Each row below holds a small network's activations on one input, seen along a few directions.
In each table, some parts of the input vary, and every possible input appears once, in random order.
A made-up example of a description, with smaller parts first: line(6) and (point or ring(9) or (values(3) and ring(5))).
Shared parts are said once, and a part with two or three values counts as separate values.

Other details of the inputs shift rows strongly along two fixed directions, in all tables alike. That doesn't count.

A family of inputs:
x1: [-13  -5  19   4   7   7 -19   7  -3   7  -8 -18  10   0]
x2: [ -2   1  -2   4   7   3   8  11   2 -11  -9  -1  -4   9]
x3: [ -3 -11  14   5   3  -1 -25   5   8  -5   0 -17  14  -5]
x4: [-14 -11   6   7  14  -4   2  14   2  -3   3  -9  -2   6]
x5: [  4   4  23  -4  -3  11 -30  -2  -6   8 -32 -14  20  -4]
x6: [  1  -7  17   6   3   8 -21  10   3  -8 -15  -4  12  -6]
x7: [-15  -7   2   6  15   2   3  12   4  -6   4 -14  -2   8]
x8: [-10 -10   4   1  10  -3   6  11  12  -7   9  -7   1   3]
x9: [ 10  13 -17 -10 -22  -4   4 -13 -11   8  -3  16   1  -7]
x10: [ 15  -5  19  10  20  12 -19  -3   9   2 -14  -2  10   0]
x11: [-13 -19  15  10  24   0 -13  22  14 -14   4 -15   9   5]
x12: [ -7  -3  -6  -6   4  -8  16   5   5  -4  20   5 -11   1]
x13: [ 27  12 -14   1 -12   0   4 -25  -4  12   3  18  -7  -8]
x14: [  8  16 -14  -6 -24  -3   7 -16 -13   7  -9   9  -7   3]
x15: [ -6 -14  16   7   3  -1 -25   4   5  -3  -2 -14  13  -6]
x16: [ 10  11 -16  -6 -26  -4   2 -17 -10   3  -4  15  -3   0]
x17: [  7  10  15 -10  -9   5 -11  -9  -3  -1 -15  -4   5   1]
x18: [  5 -15   6  15  27   0   0   6  11   2  15  -2  -2  -4]
x19: [  8   8 -13  -8 -27 -11   2 -19  -2   6  16   3   1  -9]
x20: [ -8 -14  23   4  14   2 -18  12  14 -10   1 -18  17   0]
x21: [  5  18 -17 -10 -20   3   9 -14 -18  12  -9  10  -4  -3]
x22: [ 20  19 -14  -1  -8   7  11 -27 -11  18  -5  12 -12   2]
x23: [  2   4   2  -2  -8   5  -7   0  -3   3 -13   4   2  -1]
x24: [-23 -11 -23  10  21  -8  42  22  -1 -12  24   8 -24  11]
x25: [ 10  -1  20   0  -9   9 -38  -6   4  -5 -23 -14  20  -6]
x26: [  0 -16  12  13  35   3   0  10  14   5   8  -6  -2   2]
x27: [  2  -2  30  -9  -6   2 -38 -10   4   4  -5 -18  21  -6]
x28: [ 14  14 -13  -1  -8  -1   7 -28 -11  28  11   4 -10   0]
x29: [ -2  -2   5  -5   8   4   7   8   6 -13  -2   5  -5   3]
x30: [-4 -1 -4 -6 -5 -6 -4 -1 -4 13  3 -2  4 -7]
x31: [  9  13 -17 -12 -21  -2   6 -12 -11  11  -7  14  -2  -6]
x32: [ -6  -6  13   6  18   8   6  19  10 -19 -10  -7   3   8]
x33: [ -4  -5   7  -1   0  -2 -15   1   6   3  -1 -14   7   1]
x34: [ -4 -10  11   6  17   6   2  17  14 -23  -5  -2   7   5]
x35: [  7  -6 -10   9  17  -6  15  -2   5   8  22  10 -10   1]
x36: [ 11  15 -18  -9 -25  -2   4 -16  -5   5  -6   9  -6   2]
x37: [-11   1  -6  -5   5  -4  20   3  -2  -4  18   1 -13   4]
x38: [  3   7  25  -4  -7  17 -28  -9   0  -2 -28 -20  19   2]
x39: [ -7   0  12  -2   0   4  -8  -2   2   1  -1 -18   8   2]
x40: [  4  18 -14  -7 -23   4   8 -14 -17  11  -9  11  -7   1]
x41: [  5  14 -11 -10 -24 -10   8 -18  -6  12   9  -1  -2   0]
x42: [-15  -8  -7  10  21   6  23  21   0 -18  -4   5 -13  11]
x43: [  2  -5  14   3   5   8 -21   6   7 -11 -16  -8  13   3]
x44: [-11 -20  23   5  24   1 -11  20  14 -18  10 -13   8  -4]
x45: [  0  -2   5  -3   7   2   4   7   6 -16   1   8  -1   2]
x46: [  3  -8 -22  15  35   0  45  17  11 -10  16  24 -27   9]
x47: [-11  -9 -22  10  18  -4  40  28   4 -20  16  25 -19   7]
x48: [  3   9 -14  -7 -25 -11  -1 -15 -10  16  12   9  -1  -5]
x49: [ -7  -9 -16   4  18  -5  40  23   9 -30  22  22 -21   2]
x50: [ -6 -12  18   6   4   0 -25   8   4   1   0 -12  14  -9]
x51: [ 11  10 -16  -4 -27  -5   1 -17  -9   1  -2  14  -4  -6]
x52: [  2 -10   3  18  42   8  23  20  10  -9   0   7 -13  10]
x53: [  4  15  -6 -15 -22 -10   5 -19  -9  12  12   2  -6  -1]
x54: [ -4  -2 -16   2   1  -2  20   7   0  -9   0  14 -13   6]
x55: [ -2  13 -16 -11 -19  -6   6 -16 -17  20   6   2  -3  -5]
x56: [  1  13 -12  -7 -23 -10   4 -14 -14  20   7   4  -5  -2]
x57: [ -3  -3  24  -3  -7   4 -38  -4   0  15 -14 -18  19  -6]
x58: [ -4   1  24  -4   8  15 -14   3   1 -10 -18 -11   7   3]
x59: [ 13   0  28   5   9   7 -33 -15   2  24 -12 -21  15  -2]
x60: [-15 -15   0   7  15  -5   5  16   7  -6   7  -4  -4   4]
x61: [  7  19 -18  -8 -23   3   7 -18 -12   5  -8   5  -8   5]
x62: [-13 -10   5   3  18  -3   4  18   0   1   3  -8   2   0]
x63: [  6   7 -17  -8 -23 -12   0 -14 -10  14  13   8   1 -15]
x64: [  4   8 -16 -11 -21 -12   1 -14 -11  17  11   9   2  -9]
x65: [  0  -3 -15   2   2  -2  16  11  -2  -9   4  16  -5  -7]
x66: [  4  14 -15  -8 -24 -11   3 -17  -9  14   7  -1  -5   2]
x67: [  8  11  -9  -8 -18   1   7 -11   1  -2  -5   7  -1   1]
x68: [ -8  -4   7   7  14   6   6  19   0  -8 -11   1  -2   6]
x69: [ -6  -9 -21   9  16  -4  43  23  11 -31  20  19 -17   3]
x70: [ -1  -6  23   0  -7   1 -40  -8   1   8 -11 -19  21  -4]
Description of these inputs: values(2) and line(5) and (point or line(6)).
The inputs of x17 and x45 match in every part but the line(5) part. If x41 is changed in the same way as x17 into x45, which row does it become?
> x20
The inputs of x47 and x23 match in every part but the line(5) part. If x35 is changed in the same way as x47 into x23, which row does it become?
> x26
Change only the values(2) part in x19. List by row number the other rows that result.
> x69
Which other rows agree with x8 in the line(5) part and the values(2) part? List them by row number.
> x12, x26, x30, x33, x57, x60

A family of inputs:
x71: [  0 -20  20  13  40   4   4  18  19 -16  13  -1  -2   0]
x72: [ -6   4  43  -9 -17  11 -59 -16  -2   8 -28 -45  31   0]
x73: [ -1  12 -33  -9 -31 -13  20 -12 -19   9  17  17 -10 -10]
x74: [  8 -12  14  10  19   4 -17   3  15   1  -2 -12  13  -2]
x75: [ 16  28   2 -22 -40  -3 -26 -43 -21  47 -13  -8  11  -6]
x76: [-36 -23  -8   7  42  -8  44  53  11 -26  21   3 -17  12]
x77: [ 13  13 -22 -15 -30 -14  18 -20  -4  -3  27  23 -12  -8]
x78: [-14 -22  16  10  15  -1 -20  23  11 -14  -3  -8  10  -1]
x79: [  4   2  32   2   4  26 -28  12   4 -25 -53  -9  20   5]
x80: [  1 -14  29   2   3   5 -41   6  17  -9 -14 -23  30  -7]
x81: [ -1  17 -32  -4 -14 -10  38 -20 -12  15  24   9 -27  11]
x82: [  3  12 -38   0 -11 -11  34 -12 -18  19  23  22 -21  -6]
x83: [ -7 -10  -8  20  50  20  45  39  12 -35 -15  22 -23  19]
x84: [ 19  15 -16  -4 -30 -10 -11 -31 -13  29   4  11  -4  -6]
The inputs of x76 and x75 match in every part but one. If x72 is changed in the same way as x76 into x75, which row does it become?
> x81
What do these inputs look like to the network?
> values(2) and (point or line(6))

A family of inputs:
x85: [ 9 13 -5 -6  9  6 12 -8 -3  6 -1  6 -5 13]
x86: [  7  -8 -15  11   7  -7  11   1   3  -2  27   5  -5  -4]
x87: [ -4  10  24 -16 -25   2 -36 -12 -10  23 -17 -23  28 -14]
x88: [  2   6  29 -15 -23  -1 -33 -16   5   4  -7 -21  26 -12]
x89: [  1  -1  22 -13 -18  -3 -36  -7 -10  12 -13 -14  29 -15]
x90: [-13 -22  20  17  48  20   4  43  13 -19 -27 -15   1   9]
x91: [ -3  -6  -8  -6  -9 -15   7  -3  12   2  22   0  -7   3]
x92: [ -3  18 -28   0 -27  -2  29  -4 -15   2  -3  19 -15   7]
x93: [-15 -10   2   3   5  -8  -8  14   5  13   5 -13   1   3]
x94: [-20 -24  29  21  53  14   3  33  10  -7   0 -12  -6   3]
x95: [  5 -18  18  11  39  15  -9  26  18 -13  -7   3  10   4]
x96: [  3   8  22 -13 -21  -7 -45 -22  -1  24 -10 -29  18   2]
x97: [ -6   5 -26  -9 -21  -7   9  -8 -15  -3   2  14  -7  -6]
x98: [ 14  -1  17  -9 -28  -6 -51 -18   2  21  -5 -16  22 -11]
x99: [-22 -24  10  26  45   5   4  30  12  -5   9 -19   1   4]
x100: [ 12  12 -25  -4  -6  -3  36  -8   4 -11   1  19 -21   3]
x101: [  1   7 -16   2  10   7  23   2  -1  14   0  15 -10   6]
x102: [ 12   9 -14  -3  -8  -7  25 -22  -4   6  24  19 -23  -1]
x103: [ -5  -4  -9  -5   0 -12  18  16   3 -12  23   9   0  -9]
x104: [  3  -8   9   4  27  10  10   8  18 -11   0   6   0   8]
x105: [ -8  13 -27 -15 -20  -5  21  -5 -14  -7  13  10 -18   8]
x106: [ -5   5  -4   2  -3   3  22   9  -5 -18  -6   3  -9  16]
x107: [  1   1   4   4 -10   6   4   1   6 -20  -9   3   0   9]
x108: [ -5  -9   4  15  11   6   8  28   9 -28  -6   9   2   4]
x109: [-13 -20   1   7  15 -14  -7  17   7   3   7  -5   4  -1]
x110: [-22 -14  17   0  28  -3  10  33   8 -21  11 -17   4   7]
x111: [ 15   0  27   1  -5   6 -43 -23 -12  25 -18  -9  15 -12]
x112: [  2   8  -9   2  -3  -7   6 -18  -5  11  16  -9  -4   3]
x113: [ -6   9  12 -15 -27  12 -35 -13 -13  11 -23 -16  16  -7]
x114: [ -3  11 -23 -16 -29  -5  14 -15  -4  -9  11  14 -12  -1]
x115: [-12 -12  25  15  48  16   5  35  18 -29 -23 -18  -2  13]
x116: [ 19   9  15  -4 -13   9 -36 -18  -7  12 -44  -8  18  -9]
x117: [  8  -1   3   9  17   6  -1  13  11 -16 -18   5   0  -4]
x118: [ 10   4 -19   1 -14  -8  14 -23   2   8  25   1  -7  -2]
x119: [  4   7  12 -10 -25   7 -42 -13  -3  -3 -16  -8  20 -12]
x120: [ 13   0  -6   4   3  -3   9  -5  -3   4  19  19 -14  -7]
x121: [  2   9 -27   2 -22  -8  23  -2 -15  -6  -3  26 -11   4]
x122: [ 10   5 -22   0   3  -3  21  -9  -6  11   0  26  -7   1]
x123: [  6  15  -6  -1  -1  -4  15 -18 -11  11  15   8 -19   4]
x124: [  6   3 -33   6 -12 -15  18 -17 -11  16  23  13 -11  -6]
What do these inputs look like to the network?
> ring(5) and ring(8)
The inputs of x87 and x103 match in every part but the ring(5) part. If x93 is changed in the same way as x87 into x103, which row does it become?
> x98
The inputs of x122 and x104 match in every part but the ring(5) part. If x111 is changed in the same way as x122 into x104, which row does it become?
> x102
Change only the ring(5) part in x115. List by row number the other rows that result.
> x90, x100, x116, x117
Change only the ring(8) part in x123. List by row number the other rows that result.
> x85, x96, x105, x106, x110, x112, x115
